A small network was shown many inputs. Here are its activations along a few directions, one row for each input.
In each table, some parts of the input vary, and every possible input appears once, in random order.
Descriptions start from the smaller parts, as in this example, which fits no table here: one of 5 places around a ring, together with either a single point or (one of 2 separate values, together with one of 4 places along a line) or one of 9 places along a line.
Shared parts are said once, and a part with two or three values counts as separate values.
(in the rows, 128 means zero)

Other details of the inputs vary at random and push rows far along two fixed directions, the same in every table; ignore that.

Rows:
r1: [115 125 126 135 118 116 121 121 115 128 147 136 138 109 122 145]
r2: [122 110 119 126 113 112 117 130 134 111 120 128 132 115 129 141]
r3: [109 121 133 108 131 121 117 127 131 118 123 126 126 111 133 114]
r4: [109 121 140 107 136  94 108 129 144 143 133 114 137 134 145 146]
r5: [115 127 142 115 128 103 103 127 136 151 134 103 146 132 140 145]
r6: [113 122 131 127 112 118 107 111 120 113 120 121 133 123 127 120]
r7: [112 126 135 122 120 122 109 117 120 110 115 113 134 116 123 125]
r8: [123 109 132 117 116 123 124 130 125 132 132 117 139  98 126 131]
r9: [122 117 129 122 128 124 122 126 122 131 145 118 133  99 127 137]
r10: [215 201  89 116 138  89 138 156  97 122 146 143 148 136  84  99]
r11: [ 98 143 133 127 129 124 115 123 116 116 137 121 127 111 125 136]
r12: [106 126 129 115 143 121 118 125 129 117 136 125 121 113 136 120]
r13: [120 115 118 121 129 118 123 130 137 122 146 130 129 105 138 137]
r14: [113 126 128 129 133 112 122 133 119 121 138 140 133 104 128 148]
r15: [110 123 135 120 127 112 112 123 126 105 112 125 124 120 128 124]
r16: [113 103 151 168 144 212 167 119 147 149 114 142  93 178 149 136]
r17: [117 122 139 114 126 104 103 131 147 145 142 115 143 149 137 141]
r18: [122 103 156 172 128 200 159 117 143 135  89 142  97 184 142 137]
r19: [236 167 110 162 139 165 187 150 119 149  92 148 116 198  94 104]
r20: [108 118 152 177 139 202 167 123 136 141 112 149  94 180 144 147]
r21: [127  94 147 176 133 197 173 116 143 165 120 141 102 158 140 147]
r22: [115 123 136 120 121  97 101 122 140 153 141 109 147 140 137 137]
r23: [108 126 125 121 126 128 112 113 123 126 144 122 127 115 133 117]
r24: [225 190  89 107 141  93 138 154 105 128 150 133 143 133  89  85]
r25: [124 106 126 132 106 113 116 119 119 122 126 123 140 115 121 135]
r26: [121 110 120 115 115 118 123 136 140 124 132 130 132 105 135 131]
r27: [110 120 130 115 115 128 114 116 126 127 130 122 134 115 132 110]
r28: [109 107 142 168 148 205 173 119 157 144 107 141  90 171 155 138]
r29: [198 216  90 117 138  92 134 140  92 122 138 132 138 140  88  83]
r30: [121 107 131 114 123 118 124 135 130 129 128 130 129 102 132 131]
r31: [107 130 130 117 134 132 114 120 123 123 139 113 127 109 129 123]
r32: [107 123 130 108 129  96 110 128 156 138 137 114 139 141 147 147]
r33: [ 97 141 122 127 130 115 118 129 127 105 136 132 126 118 138 133]
r34: [121 107 133 129 113 119 119 123 119 119 119 117 140 108 121 143]
r35: [228 184  93 102 128  93 140 159 108 129 137 133 147 133  90  80]
r36: [120 113 127 120 137 118 122 131 128 128 142 131 126 102 133 137]
r37: [131  89 149 171 120 194 174 121 144 165 107 139 107 158 138 139]
r38: [109 123 135 111 123 131 115 122 126 124 125 114 134 108 129 116]
r39: [ 96 137 133 127 138 115 119 129 120 111 133 132 122 115 133 132]
r40: [108 123 124 109 123 123 119 126 141 112 126 125 128 115 140 116]
r41: [110 125 126 121 120 115 112 122 135 100 114 125 125 123 135 125]
r42: [113 128 131 130 125 120 123 126 116 125 141 129 138 102 122 152]
r43: [122 106 129 123 121 110 118 129 122 115 117 129 131 111 127 141]
r44: [111 127 119 129 127 114 121 132 129 116 142 141 136 108 132 149]
r45: [222 180 118 149 150 183 191 145 126 153  95 146 110 202 106  79]
Each input here is: one of 5 places around a ring, together with either a single point or (one of 2 separate values, together with one of 4 places along a line).
Q: The inputs of r30 and r8 match in every part but the place on the ring of 5. If r3 is changed in the same way as r30 into r8, which row does it become?
A: r38
Q: List by row number the other rows that have the place on the ring of 5 in common with r23.
A: r1, r6, r21, r22, r25, r27, r29, r37
Q: Change only the place on the ring of 5 in r10. List by row number the other rows that result.
A: r1, r14, r42, r44
Q: Change only the choice among 2 separate values in r24. List by row number the other rows that result.
A: r16

Rows:
r46: [126 132 148 140 126 128 114 121 117 139 117 120 132 145 127 133]
r47: [116 143 140 118 149 128 131 132 137 146 130 123 114 140 139 132]
r48: [116 142 124 122 134 132 133 128 147 134 135 133 112 142 145 123]
r49: [119 125 125 131 131 153 127 121 121 113 133 132 113 130 123 108]
r50: [138 119 128 138 105 127 130 126 135 137 124 126 141 145 130 131]
r51: [247 221  76  97 161  90 155 170 108 121 140 150 140 143  83  60]
r52: [128 123 127 137 106 129 129 117 130 136 123 130 137 149 124 127]
r53: [125 125 143 120 128 137 130 119 124 153 125 115 133 138 126 119]
r54: [120 133 131 128 135 152 135 122 127 107 136 133 114 129 130 114]
r55: [119 142 124 133 127 120 129 130 141 128 129 138 118 149 138 140]
r56: [126 129 127 143 140 126 144 138 128 128 122 145 127 117 122 148]
r57: [144 108 126 125 118 147 135 139 136 131 137 132 122 122 126 120]
r58: [123 122 128 125 114 142 132 115 135 142 130 125 130 141 131 110]
r59: [142 117 131 145 113 135 142 128 115 133 116 130 136 114 117 140]
r60: [116 143 123 145 135 138 139 132 115 115 116 135 126 121 126 144]
r61: [ 91 108 114  88 118  67  82 125 139 113 168 113 147  83 151 129]
r62: [ 99  98 124  89 100  93  84 127 120 101 162 118 152  69 131 117]
r63: [132 116 121 135 143 133 150 134 127 138 132 130 118 109 134 132]
r64: [137 117 135 117 141 133 128 126 141 158 131 116 134 133 133 137]
r65: [132 116 129 127 114 140 132 125 140 143 132 121 135 136 136 115]
r66: [129 122 130 131 122 148 144 118 116 137 122 127 125 110 117 117]
r67: [117 134 122 143 120 130 120 115 128 120 125 127 124 153 124 125]
r68: [115 136 138 127 142 139 122 117 122 138 126 112 121 144 126 116]
r69: [ 75 123 116  93 111  85  70 109 124  99 160 106 142  91 134 112]
r70: [130 120 135 124 150 123 134 134 140 155 134 118 125 138 141 134]
r71: [130 116 129 124 117 151 135 123 122 128 132 136 124 127 122 110]
r72: [123 125 126 143 123 141 125 123 116 107 126 138 118 140 117 125]
r73: [239 227  76 100 158  82 150 161 122 137 138 138 144 156  91  62]
r74: [112 144 120 140 127 132 125 128 135 120 124 133 129 151 139 137]
r75: [118 131 128 121 136 143 137 135 134 119 137 145 106 127 138 123]
r76: [113 148 135 123 148 138 127 130 129 137 126 119 125 141 140 128]
r77: [148 108 122 132 121 134 132 132 130 124 130 145 129 128 125 146]
r78: [130 126 143 132 119 125 128 122 119 146 117 120 138 147 119 135]
r79: [137 115 126 125 115 137 130 131 149 146 136 118 130 135 134 122]
r80: [142 109 131 138 108 137 134 133 122 122 126 139 134 130 123 132]
r81: [194 222  68  60 138  45  95 159  87  80 164 124 161  91  90  61]
r82: [131 122 135 144 116 141 120 124 115 114 124 141 124 134 124 123]
r83: [116 130 126 138 135 151 135 116 114 122 123 123 114 113 119 117]
r84: [147 115 127 144 115 132 141 136 123 135 120 128 130 112 114 147]
r85: [133 121 135 136 141 111 131 135 135 148 127 123 130 145 136 152]
r86: [132 122 130 143 113 136 141 119 110 131 114 133 131 118 112 136]
r87: [119 138 128 141 134 128 143 134 121 124 121 141 115 119 126 148]
r88: [141 113 122 128 135 144 143 126 130 141 128 130 126 104 125 135]
r89: [134 116 121 146 135 120 146 135 122 132 124 136 124 116 129 151]
r90: [110 144 121 127 134 142 128 127 139 127 131 127 122 143 146 120]
r91: [119 144 144 137 138 125 126 119 125 126 122 119 128 149 126 141]
r92: [120 140 132 148 132 136 139 119 116 111 119 130 123 120 119 140]
r93: [128 101 137  99 130 128 125 127 156  97  49 110 109 134 145  92]
r94: [123 130 133 133 121 144 119 115 132 136 129 125 125 139 139 106]
r95: [126 132 148 128 135 139 118 119 121 146 124 115 127 138 133 114]
r96: [ 79 132 122 102 108  72  75 111 127  88 156 113 150  97 135 136]
r97: [118 135 139 140 133 129 121 119 118 131 118 118 126 151 120 135]
r98: [143 119 140 132 121 122 126 138 135 151 124 112 138 142 121 147]
r99: [118 139 132 136 141 150 143 117 121 117 126 125 117 112 125 122]
r100: [115 144 123 133 143 150 142 131 119 121 123 128 121 113 132 126]
r101: [135 120 143 121 129 136 130 128 130 154 127 110 138 135 130 122]
r102: [ 84 118 128 106  95  74  62 111 120 100 151 114 153  92 137 130]
r103: [140 121 143 133 119 125 129 130 125 147 119 116 144 143 125 140]
r104: [130 123 134 132 124 154 124 122 119 121 131 136 118 126 129 106]
r105: [ 72 121 120 101 112  85  77 131 115  77 155 128 146  82 138 143]
r106: [123 133 125 151 128 138 133 118 108 116 115 129 120 123 112 133]
r107: [140 114 127 138 106 127 128 132 145 140 128 123 134 144 128 141]
r108: [135 120 119 139 127 113 134 131 142 136 132 133 128 147 142 143]
r109: [129 128 136 153 120 140 129 118 109 125 113 133 125 117 120 133]
r110: [122 133 127 132 129 130 134 138 127 113 130 150 113 136 131 139]
r111: [134 113 132 133 121 147 143 125 122 138 124 124 130 104 123 123]
r112: [120 133 140 121 154 127 131 137 145 150 132 127 127 136 136 130]
r113: [140 113 127 132 123 144 144 134 130 141 129 122 124 104 120 130]
r114: [145 113 122 140 127 132 141 127 123 136 119 137 131 112 120 154]
r115: [123 133 140 133 146 117 127 138 140 144 125 133 132 145 130 148]
r116: [137 115 121 122 127 137 131 123 150 147 136 126 131 135 139 128]
r117: [133 115 130 136 109 138 133 124 117 122 124 142 130 135 117 128]
r118: [136 116 142 121 129 135 128 135 140 159 131 107 132 134 129 131]
r119: [138 110 123 139 130 124 139 139 128 121 134 145 120 133 135 143]
r120: [142 106 122 121 130 147 135 130 137 131 137 140 124 121 131 128]
r121: [140 115 121 134 119 125 128 124 145 140 128 132 136 143 133 147]
r122: [123 128 126 131 148 138 147 137 133 133 130 139 122 109 128 129]
r123: [117 142 140 131 140 119 128 134 133 140 123 129 119 148 132 150]
r124: [104  94 122  96  92  76  78 134 122  95 159 121 153  73 124 145]
r125: [143 119 135 128 133 122 126 128 136 151 123 122 139 141 128 154]
r126: [122 133 131 140 128 138 131 124 122 101 129 139 120 137 124 131]
r127: [118 145 143 124 146 136 130 118 129 133 129 113 123 141 132 122]
r128: [113 146 136 135 140 128 124 132 125 130 119 124 130 149 134 146]
r129: [128 129 135 139 129 152 132 117 113 130 121 127 120 109 125 115]
r130: [128 122 127 136 135 129 136 142 134 117 131 155 125 134 129 140]
r131: [117 143 127 129 133 141 131 114 139 123 134 122 121 145 138 112]
r132: [126 132 125 137 133 119 131 135 148 133 130 143 130 147 135 139]
r133: [117 138 127 128 142 140 146 132 126 129 127 135 110 112 131 131]
r134: [132 105 136 110 121 117 126 131 154  89  42 117 118 145 132 109]
r135: [135 110 121 128 137 136 142 138 134 127 141 140 116 125 141 125]
Q: The inputs of r78 and r53 match in every part but one. If r60 is changed in the same way as r78 into r53, which row does it become?
A: r100
Q: The inputs of r71 and r117 match in every part but one. If r118 is changed in the same way as r71 into r117, which row does it become?
A: r98
Q: The inputs of r89 and r63 match in every part but one. If r105 is changed in the same way as r89 into r63, which row does it become?
A: r81
Q: What do these inputs look like to the network?
A: one of 2 separate values, together with either a single point or (one of 4 places along a line, together with one of 11 places around a ring)
Q: Change only the place on the ring of 11 in r96. List by row number the other rows that result.
A: r50, r52, r55, r67, r74, r102, r107, r108, r121, r132
Q: A walk changes only the place on the ring of 11. It starts at r131 and steps to r90. List the rest of the walk in order.
A: r48, r73, r61, r116, r79, r65, r58, r94, r69
Q: A walk changes only the place on the line of 4. It starts at r56 and steps to r130. List the rest of the walk in order.
A: r132, r115
